Here are a small network's activations along a few directions, averaged over the inputs that share one value of a field.
Related values have similar rows: they may be neighbours, one step apart, or belong to one group.
(in the rows, 500 means zero)
Strong random noise was added to every row along 21 fixed directions; ignore it. To show where, here is one row again and again, with new noise each time:
[433 336 518 545 524 419 519 524 565 459 611 631 427 566 477 488 390 502
 454 601 330 563 670 512 583 420 389 406 519 294 630 328 665]
[295 548 306 620 471 424 686 231 362 574 497 163 528 607 512 599 515 825
 322 662 646 630 358 402 187 517 555 748 303 556 344 346 694]
[426 747 294 468 134 602 528 605 221 390 628 456 222 254 544 403 619 567
 377 391 503 510 452 372 758 502 628 646 354 443 633 964 540]
[592 346 389 522 481 700 785 550 602 258 311 658 477 704 394 463 534 708
 403  81 452 472 518 294 442 443 385 267 469 295 229 281 465]
[504 448 519 380 588 180 258 261 547 744 433 404 650 695 577 650 400 500
 266 867 618 641 615 478 365 547 440 812 535 252 488 613 265]
[417 156 490 768 406 180 547 727 151 579 457 374 424 474 376 361 625 570
 320 572 333 303 773 532 716 349 583 581 350 527 712 401 529]
[516 460 327 592 546 422 713 482 577 527 423 534 533 527 244 458 443 844
 383 601 677 492 400 397 443 565 467 518 652 691 477 589 525]
[410 258 514 678 590 675 187 568 503 266 535 595 738 459 570 382 483 287
 546 455 632 564 328 677 256 379 633  69 608 541 351 487 609]
[561 567 487 630 557 805 512 541 343 512 617 123 752 665 406 424 639 304
 624 478 656 509 535 669 433 426 496 770 521 409 455 690 766]
[467 879 618 422 518 643 461 476 343 344 557 560 711 565 457 497 304 346
 458 229 558 514 482 464 781 309 471 393 542 275 345 543 800]
[516 200 356 385 525 410 608 475 371 478 462 706 611 562 502 391 628 797
 443 264 565 506 559 456 198 576 521 480 495 454 655 472 392]
[562 144 748 556 590 647 715 670 642 328 290 506 214 595 544 682 536 755
 685 302 415 405 647 434 705 571 658 638 436 423 521 247 289]
[647 425 758 471 563 510 547 380 532 214 575 236 556 487 473 653 439 616
 676 560 421 349 746 314 448 828 330 403 708 509 205 550 616]
[440 442 533 363 153 557 414 632 261 243 816 321 243 569 471 705 575 367
 431 660 516 359 654 146 649 770 521 701 782 395 591 691 485]
[510 441 589 627 760 261 409 441 398 483 645 677 424 324 479 377 501 466
 608 440 401 597 338 581 426 389 672 254 373 432 728 283 321]
[476 564 435 435 351 648 650 458 766 202 416 789 513 521 592 518 733 604
 507 563 827 555 681 587 425 744 560 530 689 594 778 531 481]
[579 315 449 471 500 364 449 656 342 662 660 595 121 176 656 366 563 501
 678 377  43 334 230 477 459 460 530 189 224 720 415 525  73]
[440 533 612 629 409 482 479 534 603 446 684 455 369 452 487 582 368 429
 523 797 364 543 715 589 628 575 265 397 592 550 383 498 719]
[609 448 454 637 348 450 430 501 235 318 490 300 411 451 479 308 600 493
 247 639 640 361 692 294 586 602 729 351 603 514 546 699 693]
[576 405 425 280 392 472 510 291 509 640 550 589 100 586 907 302 437 588
 344 685 384 613 687 255 533 600 426 587 256 332 590 717 396]
[657  98 169 523 711 526 524 480 557 701 436 463 631 579 679 174 445 574
 545 558 246 174 256 626 339 331 620 287 459 600 382 516 465]
[492 353 734 509 586 770 532 544 483 476 485 581 293 514 857 529 477 749
 682 511 755 568 641 782 552 661 739 686 477 732 522 673 458]
[546 455 808 281 665 602 428 574 458 787 582 428 409 525 462 676 205 627
 705 470 509 655 486 422 593 569 425 753 542 526 464 693 573]


VETUD, 10 values:
buvo: [428 532 641 518 539 444 639 576 473 235 370 591 625 495 214 708 456 777
 298 283 535 542 602 344 484 416 348 231 574 394 174 377 634]
fege: [493 490 285 638 856 626 828 619 592 438 724 607 478 670 339 451 526 733
 465 661 551 369 376 768 635 252 410 707 704 456 448 799 333]
ner: [367 424 280 511 103 558 531 557 598 348 528 588 385 582 727 420 443 358
 455 611 329 240 658 482 805 586 415 551 578 586 564 498 534]
raf: [278 369 492 588 582 404 423 680 474 360 532 660 517 625 346 736 287 575
 160 643 540 406 448 456 591 271 445 242 809 523 151 403 509]
fomi: [276 704 522 581 658 268 635 465 289 357 520 617 534 494 496 525 562 617
 316 433 561 459 403 448 643 206 461 481 305 573 383 535 280]
sezi: [494 427 354 490 371 462 380 478 550 341 322 561 430 487 462 593 549 523
 281 314 503 579 455 416 483 493 695 564 515  78 584 427 308]
darom: [411 550 450 695 819 369 474 413 376 793 559 486 801 452 297 483 379 706
 518 468 687 741 268 809 209 347 570 514 481 658 490 436 696]
nidit: [628 770 415 741 655 560 720 664 489 438 287 323 513 613 187 545 736 502
 232 588 739 333 400 559 802 227 702 702 557 430 355 686 289]
fepot: [662 367 569 484 700 276 434 462 200 426 754 621 683 816 434 399 521 270
 449 564 649 174 616 515 547 587 743 484 923 447 833 215 384]
zoki: [459 373 305 619 496 337 341 734 786 406 319 626 583 484 109 605 763 277
 138 646 527 670 540 414 395 227 420 300 642 153 682 494 348]
The values of VETUD form a ring.
- Name the neighbours of fomi, in listed order. => ner, zoki
- Name the neighbours of buvo, in listed order. => nidit, fepot

DUPI, 9 values:
zino: [775 483 513 383 403 783 383 491 442 332 214 156 581 520 456 467 530 410
 439 135 508 407 509 139 497 583 609 453 527 190 194 721 527]
voke: [372 265 543 360 582 517 419 634  69 689 870 507 656 474 569 357 464 427
 605 354 241 450 421 517 203 349 238 237 378 646 282 535 767]
des: [592 415 637 599 691 254 356 560 440 662 526 611 600 291 373 404 405 505
 565 422 318 587 538 634 487 394 355 222 395 530 452 569 416]
pon: [537 487 397 402 377 943 646 609 587 239 622 373 467 548 465 673 770 504
 770 254 571 456 309 446 285 705 438 711 602 518 358 707 279]
mem: [504 458 354 620 623 480 565 667 374 439 484 164 550 473 280 694 789 633
 361 582 495 375 361 476 443 284 626 641 464 386 338 755 328]
dadeg: [516 524 609 635 639 489 623 302 545 142 531 317 643 385 526 469 578 722
 813 512 615 393 483 533 600 708 532 792 498 541 519 809 294]
bunob: [513 546 341 406 293 895 594 644 561 568 474 494 592 633 448 533 595 400
 634 214 546 526 373 598 338 534 326 644 528 550 308 529 515]
fol: [520 561 663 262 580 530 441 585 556 435 509 376 432 443 510 807 667 346
 627 482 386 426 418 308 448 463 594 510 503 408 555 382 363]
bonol: [543 522 760 458 707 275 428 456 266 516 503 407 727 475 559 535 511 485
 514 385 343 421 822 656 538 392 422 475 405 303 423 459 568]
The values of DUPI form a 3 by 3 grid.
- Name the neighbours of fol, in listed order. => mem, bonol
- Name the neighbours of voke, in listed order. => dadeg, bunob
Each value of DUPI is a pair of two hidden parts, and every pair occurs once (3 first parts, 3 second parts).
- Changing only the second part turns des into dadeg. mem has the same second part as des; what does that change turn mem into? => pon
